Each row below holds a small network's activations on one input, seen along a few directions.
Each table varies a few parts of the input and shows all the possible inputs, shuffled.
Descriptions start from the smaller parts, as in this example, which fits no table here: values(3) and (point or ring(11) or (line(6) and ring(8))).
Shared parts are said once, and a part with two or three values counts as separate values.
(in the rows, 128 means zero)

Other details of the inputs vary at random and push rows far along three fixed directions, the same in every table; ignore that.

Table:
x1: [152 125 148 147 119 107 111 123 130  84 106]
x2: [159 164 123 102 104 145 116 132 179 111 137]
x3: [102  87 148 132 145 111 158 155 112 139 140]
x4: [103 102 156 157 139  97 139 137  81 136 144]
x5: [163 144 100 106 119 107 133 123 170 145 159]
x6: [ 81 148 168 140 165 117 105 125 107  82  74]
x7: [153 107 133 132 124 116 149 122 121 203 122]
x8: [120 150  93 125 122 175 101 123 142 134 106]
x9: [131 149 111 113 165 159 124 100 120 123  88]
x10: [166 142 124 155 108 140 116 122 121  30 137]
x11: [131 125 122 116 109 135 145 117 154 187 171]
x12: [157 131 144 134 119 132 135 126 129 156 105]
x13: [104 113 105 104 152 156 147  85 104 184 100]
x14: [122 136 138 117 153 132 146 121 127 189 114]
x15: [155 139  80 109 124 143 154 111 140 145 168]
x16: [144 126 118 114 154 114 137 115 148 173 118]
x17: [ 82 110 158 131 123 119 132 135 111 100 132]
x18: [123  86 122 145 141 127 150 123  70 123 145]
x19: [115 118  87 147 111 135 138 166 123  96 169]
x20: [ 84 140 166 126 136 118 110 136 107  67  94]
x21: [ 93 117  95 121 144 164 136 117 108 195  89]
x22: [160 175 118 100 119 127 102 134 168 106 117]
x23: [169 149  88 123  92 155 117 121 173  55 199]
x24: [120  99 130 125 112 103 161 160 132 125 177]
x25: [136  86 110 124  93 107 157 149 160 161 221]
x26: [174 150 126 120 132 118 104 117 140 130 114]
x27: [149 142 149 139 119 132 131 117 120 153 110]
x28: [147 142  98 139 138 159 118 132 103 163 101]
x29: [137 174 162 118 147 145  90 111 108 129  55]
x30: [ 98  74 118 174 130 134 154 144  69 157 116]
x31: [175 155 131 115 128 127 104 130 138 136 115]
x32: [ 87  81 146 125 123 104 141 144 116 124 139]
x33: [107 149 135 119 134 137 116  97 143 168 111]
x34: [131 153 140 103 162 134 107 120 141 147  68]
x35: [151 185 116 115 109 136 111 113 176 119 145]
x36: [108  90  93 158 131 132 156 171 111 126 175]
x37: [116 114 136 124 116 104 113 134 147  61 142]
x38: [ 92  90 152 127 117 122 133 143 127 115 143]
x39: [111 127 166 165 127 108 122 126 100  96 107]
x40: [119 122 172 137 136 120 106 149  97  73  94]
x41: [134 153 115 123 123 112 144 124 147 158 162]
x42: [116 110 137 128 115 110 107 128 153  73 145]
Each input here is: line(6) and (values(2) or line(5)).
The inputs of x20 and x17 match in every part but the line(6) part. If x19 is changed in the same way as x20 into x17, which row does it become? -> x21
Which other rows does x23 become when the line(6) part takes its other values? List them by row number. -> x9, x10, x13, x15, x18
Which other rows does x3 become when the line(5) part takes its other values? List them by row number. -> x6, x14, x16, x34
Which other rows agree with x31 in the line(6) part? List them by row number. -> x4, x18, x26, x28, x29, x40
Start at x1 and move only the line(5) part, one step at a time. The first step leads to x7. Which rows follow, in order? -> x12, x27, x39
